Each row has a name. After each piece below comes the name of the row it's from, unless a question asks for something else. Each question is about the rows just above it.

vuru: [134 116 140 102  73 141 123 151 150 138 148 166 151 153  63 168 162 152
 143 161 168 175 163 144 150  64 118]
nuga: [159 186 157 145 140 155 119  60 159 185 148 135 115 116 141 155 115 157
  85 166 163 160 168 136 127 146 157]
lada: [145 107 140 115  85 141 119 146 155 136 159 163 157 148 160 168 157 157
 120 170 184 166 155 135 159  60 115]
[155 135 159  60 115 145 107 140 115  85 141 119 146 155 136 159 163 157
 148 160 168 157 157 120 170 184 166] is which row reordered? : lada
vuru without one entry, shuffled: [150 152 141 161 175 151 144  64 123 153 166 162 118 150  63 163 116 140
 143 168 102 168 151 148 138  73]. Gone: : [134]
Shuffled lada with one entry gone: [157 166 140 160 157 115 184 146 159 168 120 157  85 135 148 107 141  60
 136 145 163 155 159 119 155 115], missing : [170]
Shuffled nuga with one entry gone: [186 136  85 119 159 157 141 148 146 155 116 127 115 145 157  60 155 115
 157 168 159 163 140 166 135 160], missing : [185]
Shuffled vuru with one entry gone: [102 140 116 123 150 152 150 144 162 168 161  73 141 118  63 143 151 166
 151 138 168 134 175 163 148 153], missing : [64]
Which entry of lada is missing from [140 155 145 146 157 115 184 157 148 135 159 115 141 136 159  60 155 160
 170 120 166  85 107 163 157 168]? : [119]

nos: [115 128 112 133 115 120  86 153 147 136 100 129]
rep: [140  86  83 142 125 101  87  79 154 158  53 137]
boto: [101 125  79  87  83 140 154 137  53  86  54 158]
Put [129 115 128 112 133 115 120  86 153 147 136 100] back in order: which row is it? : nos
[137 140  86  83 142 125 101  87  79 154 158  53] is which row reordered? : rep
nos without one entry, shuffled: [115 112 147 115 120 136 129 133 153 100  86]. Gone: : [128]
Which entry of rep is missing from [140  87  86 101 125 142 137  79 154  83 158]? : [53]
Which row holds these entries in another order? [115 120  86 112 133 100 115 129 128 136 147 153] : nos
boto without one entry, shuffled: [140 158 101  79  53 125 137  86 154  83  87]. Gone: : [54]

rukiv: [140  93 139  89 207 105  90 111  58  94]
lutal: [140  77 179  89 207 105  90 111  58 105]
gog: [125  76 177  90 201 100  88 115  66 202]
Vimop: [140  77 179  89 207 112  90 111  58  94]
Shuffled gog with one entry gone: [ 66 100  88 125 177  90 115  76 202], missing : [201]
Shuffled rukiv with one entry gone: [105  58 207  93 111  89 140 139  90], missing : [94]
rukiv without one entry, shuffled: [ 94 111  58  93 105 139 207  89  90]. Gone: : [140]

Zosas: [151  60  68 158  94 208 162  59  59 122]
Sugi: [ 94  59  59 162 158  60 208 122 151  69]
mon: [129  54 163 159 170  36 149 158 105 134]
ladiv: [152  49 149  39 138  95 181 126 128 195]
mak: [ 57 130  61 116  79  38  80  60  42 163]
lifel: [ 96 132 103 221 163 102  88 190 131 204]
Which entry of mak is missing from [ 60  42  38  57 116 163  79 130  61]? : [80]
mon without one entry, shuffled: [105  54 159 129  36 134 170 149 158]. Gone: : [163]
Which entry of lifel is missing from [131 221 190  88 204 132 102 163  96]? : [103]
Which row holds these entries in another order? [ 69 151 122 208  60 158 162  59  59  94] : Sugi
Which entry of mon is missing from [ 36 129 134 163 159 170 149  54 105]? : [158]

Vid: [166 108 138 129 149 108 149 139  99 108  85 147 125 161 147 149 172 109
 144]
Rab: [176 115 150  97 176 114 142 128 105  75  73 123 112 153 183 144 202 111
 134]
Dogad: [166 108 138 129 149 108 149 139  99 108  85 147 105 161 172 149 172 109
 144]
Lumad: [109 108 172 161 149 147 144 139 125 108 138 147 129 166 149 108  84  99
 149]
rif: [133 130 137 140 159 131 139 115 136 119 122 174 148 151 134 140 130 127
 145]
Put [144 109 172 149 147 161 125 147  85 108  99 139 149 108 149 129 138 108
 166] back in order: which row is it? : Vid
[ 84  99 108 108 108 109 125 129 138 139 144 147 147 149 149 149 161 166
 172] is which row reordered? : Lumad
Which entry of Rab is missing from [ 97 202 123 142 112  75  73 153 176 144 150 105 183 134 128 176 115 114]? : [111]

noka: [ 79 154 106 121 196  87]
dosop: [156 204  90  75 169 130]
suse: [204 168 167 156  75 130]
pade: [127 188 181 130  76 140]
Pog: [156 204 167  75 169 130]
kiguv: [121  78  87 154 196 106]
Put [167 204 156  75 169 130] back in order: which row is it? : Pog
Put [ 87 196 121 106 154  79] back in order: which row is it? : noka
[154 196 106 121  78  87] is which row reordered? : kiguv
Put [ 78 106 121  87 196 154] back in order: which row is it? : kiguv
Shuffled kiguv with one entry gone: [ 78 121 196  87 106], missing : [154]

dafuz: [ 88 103 165 112 111 123 168]
rur: [128 128 125 130 126 126 124]
rela: [152 126 112 168 159 202 124]
Mepo: [152 112 159 124 126 167 202]
muvul: [118 135 133 134 122 136 130]
mupa: [113 117 149  97 114  89 136]
loke: [112 110 140 149 119 116 148]
zugeg: [131 119 128 121 132 123 129]
Shuffled Mepo with one entry gone: [159 167 152 124 126 202], missing : [112]
mupa without one entry, shuffled: [ 97 149 136 117  89 113]. Gone: : [114]
Which entry of Mepo is missing from [159 124 152 167 126 202]? : [112]
Put [124 152 126 112 168 159 202] back in order: which row is it? : rela
Which entry of loke is missing from [112 116 110 140 149 119]? : [148]

riva: [187  72  60 176]
kera: [ 43 163  79 179]
tofit: [187 176  60  71]
Which row holds these entries in another order? [179  79 163  43] : kera
Which row holds these entries in another order? [ 60  71 176 187] : tofit

lolo: [138  79 174  85]
nifa: [110 139 118 176]
Vivug: [ 85  78 138 174]
sakiz: [111 183 141 124]
Bovu: [110  99 118 176]
Vivug without one entry, shuffled: [138 174  78]. Gone: : [85]
Bovu without one entry, shuffled: [176 118 110]. Gone: : [99]
[ 78  85 138 174] is which row reordered? : Vivug

ruga: [169  93  65 129 149  76 165  67  73  61 110  84 196 129 176 123 100 166
 180 106 142 177 152  70  87  90 102 150  84  60 175]
zik: [ 90 105 111  87 137  67 117 118  83 147  90 147 167 113  99 109 106 111
 144  71  77 102 121 104 144 130 152  86 134 118 133]
suke: [107 148 142 157  99 124 160  83  85 122 133 111 134 121 132  99 112  77
  85  72 163 183  92  94 101 114 106  73  98 128 131]
vib: [102  87 176 149  76  93 169  70 142 166 129 152 110  73 106 175  65 150
  84  90  67  61 129  60 196  83 177 100 165 180 123]
senod: [ 83 122 106  72  99 107 114 157 160  73  99 121 134 111 148 111 101  85
 133  77 131  85 124 182  94 128  92 163  98 132 142]
pesog: [128 121  85  72  99  99  73 122 111 163 101 111 133 114 134  77 106  85
 157  94 107 132 148 131 183 142 160  98  83  92 124]
Gozog: [149 101 139 141 141 150 151 101 136 135 158 156 167 110  49 142 124 145
 172 151 168 165  67 143 147 105 136 136  75  79  32]
vikil: [149 101 139 141 141 150 151 101 136 135 158 156 167 110  49 142 124 145
 172 151 168 126  43 128  51  73 136 147 145 143  70]
Which row holds these entries in another order? [ 83  76  65 176 100 149  60 177  70  84 106 175 180 166 169 165 129  93
 196  61 129  90 123  67  73  87 102 142 150 110 152] : vib
Which entry of pesog is missing from [128  98  77  83  72 134 106  85  99 107  73  94 148 111 160  92 183 124
  99 131 122 111 163 121 101 157 114 142  85 133]? : [132]
[ 43  49  51  70  73 101 101 110 124 126 128 135 136 136 139 141 141 142
 143 145 145 147 149 150 151 151 156 158 167 168 172] is which row reordered? : vikil
Put [ 77 134  99 142  92  98 148 131  73 122 101 106 124  94 163  85  83 111
 111  85 157  72 183 114 121 133 132 160 128 107  99] back in order: which row is it? : pesog
[124  92  83  98 160 142 183 131 148 132 107  94 157  85 106  77 134 114
 133 111 101 163 111 122  73  99  99  72  85 121 128] is which row reordered? : pesog

fas: [141 129 108 139 167  62 170 128 101  94 129 119 133 127 136  95 127 128
 131 143 135 135 127 124 131 129 135 140 108 147 158 135 128 157 127 129
 208 133 127 129 128 136 129 129 130 121 134 115 157 129 117]
bevir: [143 129 127 139 157 128 117 115 141 133 170 125 157 136 131 108 108 158
 134 140 129 129 135 128  62 129 133 129 127 147 119 124 136 129 167 127
 127 129 131 101 128 129 121 208 127  94 128 135 135 135 130]
kosiz: [143 129 127 139 157 129 117 115 141 133 170  95 157 136 131 108 108 158
 134 140 129 129 135 128  62 129 133 129 127 147 119 124 136 129 167 127
 127 129 131 101 128 129 121 208 127  94 128 135 135 135 130]
[129 157 108 127 127 121 128 125 133 129 135 147 129 131 135 140 129 143
 119 127 115 129  94 130 117 136 167 135 129 124 208 129 139 133 136 131
 158 128 141 157 108 170 101 127 135 128 128 134 129 127  62] is which row reordered? : bevir
Shuffled bevir with one entry gone: [125 143 157 127 127 208 117 158  94 129 131  62 135 119 129 128 134 130
 121 127 147 127 128 129 157 135 101 129 135 133 141 127 129 128 115 131
 108 170 140 133 167 129 129 136 129 128 136 135 124 108], missing : [139]
Which entry of kosiz is missing from [101 129 135 128 129 108 129 134 208 129 128 127 129 127 128 117 143 157
 127 129 133  95 140 108 139 133 127 131 170 158 131 135 135 119 124 115
 136 129 127 147 135 129 141 121 157 129 167 130 136  62]? : [94]
Put [ 62  94  95 101 108 108 115 117 119 121 124 127 127 127 127 127 128 128
 128 129 129 129 129 129 129 129 129 129 130 131 131 133 133 134 135 135
 135 135 136 136 139 140 141 143 147 157 157 158 167 170 208] back in order: which row is it? : kosiz
fas without one entry, shuffled: [170 127 157 131 129 129 135 133 134 127 157 133 127 127 130 135 128 129
 108 128 141  95 158 119  94 108 117 147 143 127 101 115 139 136 140 128
 129 129 124 167 135 129 129  62 121 136 129 128 131 135]. Gone: : [208]
bevir without one entry, shuffled: [135 170 127 131 135 108 128 208 157 127 129 133  62 129 101  94 127 139
 127 136 131 117 129 140 129 134 167 115 129 158 108 157 130 133 135 141
 143 135 129 147 125 121 124 128 129 128 127 128 136 129]. Gone: : [119]

